A small network was shown many inputs. Here are its activations along a few directions, one row for each input.
Each table varies a few parts of the input and shows all the possible inputs, shuffled.
A made-up example of a description, with smaller parts first: line(6) and (point or ring(9) or (values(3) and ring(5))).
Shared parts are said once, and a part with two or three values counts as separate values.
In the rows, 128 means zero.

A family of inputs:
R1: 111 147 125 151 132 123 142 138 120 130 128 110 115 141 93 154
R2: 145 113 146 145 127 69 83 160 102 142 167 177 174 131 100 116
R3: 165 91 169 135 123 101 81 152 101 140 139 194 167 142 70 129
R4: 144 114 161 136 127 77 80 146 95 136 152 180 175 114 116 111
R5: 139 52 84 103 103 85 128 95 168 193 159 188 161 186 200 48
R6: 107 165 122 128 140 147 134 130 137 122 133 92 117 100 152 128
R7: 121 137 133 123 134 171 135 124 138 100 106 107 110 111 120 140
R8: 115 149 131 123 133 156 135 131 132 102 116 100 112 93 146 132
R9: 124 164 102 133 139 117 143 141 122 127 140 94 116 125 134 144
R10: 123 165 120 122 139 126 141 126 114 119 125 99 115 109 148 141
R11: 117 136 140 144 131 141 142 132 117 120 111 116 114 140 92 160
R12: 159 86 174 130 120 98 78 140 94 116 124 195 166 126 86 121
R13: 136 153 123 116 136 152 139 131 129 98 116 99 110 95 152 142
R14: 103 153 132 151 128 137 133 138 133 132 135 101 117 129 91 147
R15: 143 142 126 124 136 151 143 131 123 122 112 113 110 136 101 159
R16: 149 36 113 87 100 101 126 79 155 167 124 198 158 160 210 49
R17: 139 52 101 93 105 93 126 80 161 185 141 191 163 167 214 45
R18: 128 169 113 120 142 142 138 131 134 118 133 90 114 102 157 138
R19: 129 168 95 132 142 135 141 144 142 127 148 86 116 118 143 141
R20: 142 142 124 115 137 166 138 125 135 96 106 106 106 113 126 149
R21: 109 164 104 139 140 139 137 145 145 130 147 87 118 116 137 132
R22: 121 153 113 137 138 155 137 140 149 135 137 100 113 129 106 140
R23: 104 136 153 138 124 153 130 121 123 96 104 108 114 110 104 146
R24: 106 143 144 138 128 125 140 127 103 96 107 110 114 105 133 146
R25: 158 102 155 142 125 83 82 157 105 148 156 189 167 144 71 124
R26: 142 157 104 129 140 151 140 140 146 132 137 98 110 131 112 149
R27: 148 146 119 121 139 169 141 136 143 121 120 105 109 130 110 156
R28: 160 30 110 93 100 117 124 85 165 190 130 206 153 198 170 62
R29: 127 142 128 129 136 173 137 136 146 126 120 106 112 128 105 147
R30: 152 42 95 99 103 99 126 91 168 200 148 198 154 199 171 58
R31: 138 137 131 117 134 150 141 120 115 97 98 114 107 120 117 152
R32: 137 153 111 131 137 133 143 136 125 132 129 107 110 138 103 152
R33: 109 141 147 144 126 155 133 133 130 122 118 107 116 127 89 153
R34: 90 163 124 154 130 121 133 142 130 127 145 89 122 116 122 138
R35: 132 149 130 118 133 135 141 127 109 98 108 107 110 102 143 145
R36: 98 149 152 138 124 138 131 128 117 98 114 101 116 93 130 138
R37: 153 98 172 131 121 86 80 146 90 118 135 187 169 108 110 116
R38: 157 26 116 86 100 115 124 73 161 163 116 208 153 180 185 53
R39: 98 158 116 154 134 107 142 142 116 125 139 97 120 128 124 145
R40: 88 165 140 142 130 129 130 128 122 118 132 94 120 100 136 135
R41: 97 159 134 142 134 115 139 127 108 116 124 102 118 112 139 142
R42: 112 130 146 138 129 139 140 121 109 94 97 118 112 123 107 153
What do these inputs look like to the network?
Answer: ring(6) and (values(2) or ring(5))
The inputs of R38 and R5 match in every part but the ring(6) part. If R23 is changed in the same way as R38 into R5, which row does it become?
Answer: R34
Which other rows agree with R22 in the ring(6) part? List them by row number.
Answer: R1, R14, R25, R26, R30, R32
Which other rows does R4 become when the values(2) part takes its other values? List them by row number.
Answer: R17

A family of inputs:
R43: 128 136 104 106 127 120 129 114 153 145 148 118 138 111 196 90
R44: 124 225 165 164 148 168 129 189 89 58 115 44 88 58 42 225
R45: 115 130 81 139 128 119 137 135 170 167 172 114 138 149 159 98
R46: 149 83 103 92 118 166 136 97 174 136 115 142 120 148 154 95
R47: 106 126 147 132 121 93 105 119 110 135 143 144 149 114 150 100
R48: 93 231 118 153 164 177 172 156 99 60 93 16 70 80 95 211
R49: 140 124 103 102 129 151 141 111 158 176 138 127 121 153 155 110
R50: 132 76 146 121 110 133 117 96 137 128 104 168 135 145 104 104
R51: 67 232 158 168 151 171 150 154 97 62 107 31 83 70 61 214
R52: 107 82 162 131 107 127 122 109 122 130 106 162 139 137 135 107
R53: 120 122 86 145 125 83 140 134 135 152 159 128 137 158 145 117
R54: 88 242 116 151 166 207 166 150 140 74 111 8 60 73 111 199
R55: 150 128 146 125 136 90 88 146 98 126 149 165 161 98 131 111
R56: 176 79 147 113 122 133 90 130 122 112 118 185 151 144 96 122
R57: 151 83 163 125 126 124 103 135 112 115 116 181 156 126 120 121
R58: 125 117 148 130 119 116 123 112 123 168 127 152 138 152 107 122
R59: 139 123 126 150 129 81 96 174 119 148 171 160 160 134 92 119
R60: 147 117 111 111 127 118 148 111 123 160 125 143 119 164 141 127
R61: 170 118 150 124 135 112 101 139 112 152 138 169 157 144 95 139
R62: 157 78 111 101 117 133 144 98 140 118 102 159 117 160 139 109
R63: 95 118 127 160 120 83 113 142 131 157 166 136 149 152 113 111
R64: 133 128 110 113 125 86 132 112 117 130 136 133 135 121 182 108
R65: 127 91 118 105 113 158 145 105 163 140 114 136 127 134 181 96
R66: 132 83 124 113 112 123 147 103 128 125 101 151 124 145 168 115
What do these inputs look like to the network?
Answer: line(4) and (point or ring(5))
The inputs of R64 and R55 match in every part but the line(4) part. If R66 is changed in the same way as R64 into R55, which row does it become?
Answer: R57
Which other rows agree with R45 in the line(4) part? List them by row number.
Answer: R43, R46, R49, R54, R65
Which other rows agree with R50 in the line(4) part? List them by row number.
Answer: R47, R51, R52, R58, R63

A family of inputs:
R67: 108 173 153 151 140 190 143 148 124 90 99 73 91 110 63 190
R68: 105 166 67 102 131 146 170 105 167 129 136 60 98 103 234 101
R69: 106 180 141 152 145 174 145 143 116 84 101 71 89 109 63 188
R70: 169 109 188 137 128 101 70 165 78 105 128 188 163 103 57 144
R71: 104 197 135 154 149 152 151 154 98 85 110 63 92 98 89 193
R72: 198 50 109 85 118 121 110 107 153 164 133 205 159 174 156 81
R73: 98 222 131 152 156 141 133 166 106 72 136 49 104 58 126 176
R74: 172 48 120 90 113 113 108 106 148 160 132 207 162 157 169 65
R75: 112 138 73 105 128 158 190 92 165 141 110 80 84 149 195 121
R76: 126 102 80 141 119 64 119 134 161 216 198 161 163 185 153 75
R77: 117 112 88 101 118 198 181 85 190 144 101 93 85 159 169 118
R78: 195 110 178 131 133 108 72 167 83 108 129 188 162 122 44 161
R79: 104 216 139 150 156 154 135 158 107 83 124 58 105 68 108 181
R80: 121 165 145 183 138 57 81 195 91 159 196 142 171 134 42 152
R81: 139 47 132 99 105 96 110 86 138 163 127 204 163 163 182 60
R82: 112 156 76 100 134 159 174 96 171 140 126 71 97 117 215 108
R83: 113 120 77 103 122 181 185 80 183 139 102 89 82 160 170 115
R84: 114 41 131 115 97 87 120 83 141 161 126 196 164 165 186 58
R85: 136 109 199 148 119 84 76 146 69 108 124 185 163 110 68 138
R86: 110 101 198 162 111 76 87 143 73 106 122 177 164 114 72 134
What do these inputs look like to the network?
Answer: values(2) and (point or line(4) or line(5))
A walk changes only the line(4) part. It starts at R86 and steps to R85. List the rest of the walk in order.
Answer: R70, R78
Which other rows does R67 become when the line(5) part takes its other values? List them by row number.
Answer: R69, R71, R73, R79

A family of inputs:
R87: 124 161 85 129 140 131 151 133 152 151 152 90 116 139 153 130
R88: 119 153 147 158 134 98 110 159 98 128 149 127 138 126 76 154
R89: 99 164 93 139 132 122 153 127 144 147 147 84 110 136 149 129
R90: 174 31 165 93 104 107 93 92 116 125 100 229 165 145 137 83
R91: 147 119 130 145 130 102 98 159 125 155 162 156 154 153 76 131
R92: 157 38 115 75 104 132 135 73 153 144 100 189 139 157 213 62
R93: 110 98 112 115 116 125 145 98 152 152 127 139 131 147 182 92
R94: 147 139 175 127 139 214 139 130 112 64 58 108 84 113 45 200
R95: 134 107 88 115 121 129 147 111 168 176 144 132 125 166 159 98
R96: 143 150 137 149 139 108 108 166 107 135 152 134 144 126 81 155
R97: 127 129 78 128 128 127 143 127 171 174 164 117 125 162 149 107
R98: 108 169 159 161 138 103 109 164 86 94 136 113 136 85 94 158
R99: 99 173 120 119 138 131 138 118 123 102 126 83 116 75 194 119
R100: 86 181 106 141 140 125 150 131 130 111 136 67 109 95 166 133
R101: 131 87 163 135 112 101 99 124 109 133 125 176 158 137 109 113
R102: 119 158 176 141 132 104 98 153 80 82 126 125 142 65 123 144
R103: 153 100 139 132 125 108 103 140 122 155 143 174 153 157 85 120
R104: 127 149 118 103 134 237 186 98 156 77 57 61 57 120 116 176
The inputs of R90 and R92 match in every part but one. If R103 is changed in the same way as R90 into R92, which row does it become?
Answer: R95
What do these inputs look like to the network?
Answer: values(2) and (point or line(8))

A family of inputs:
R105: 135 156 136 148 139 126 119 159 113 123 139 117 127 125 77 162
R106: 140 122 159 124 128 138 112 130 108 96 106 141 131 106 109 140
R107: 116 151 153 144 134 109 114 145 95 103 128 122 135 98 114 145
R108: 151 40 95 96 103 89 121 89 165 190 149 202 164 184 198 45
R109: 99 176 106 140 139 137 146 137 139 128 143 75 109 113 141 140
R110: 127 126 124 109 128 161 146 108 139 109 102 112 109 114 159 125
R111: 138 119 151 133 127 145 123 133 117 112 108 138 123 133 81 150
R112: 123 161 99 130 139 149 152 133 146 135 134 88 105 134 127 145
R113: 165 35 138 110 103 68 86 111 130 184 152 235 187 175 146 61
R114: 126 123 116 117 127 168 155 109 150 125 104 109 102 143 131 136
R115: 111 171 144 159 139 114 114 163 106 116 147 104 132 103 91 156
R116: 106 155 116 126 132 131 147 120 128 115 123 93 112 106 164 129
What do these inputs look like to the network?
Answer: values(2) and (point or ring(5))
The inputs of R107 and R116 match in every part but the values(2) part. If R111 is changed in the same way as R107 into R116, which row does it become?
Answer: R114
Which other rows does R112 become when the values(2) part takes its other values? List them by row number.
Answer: R105
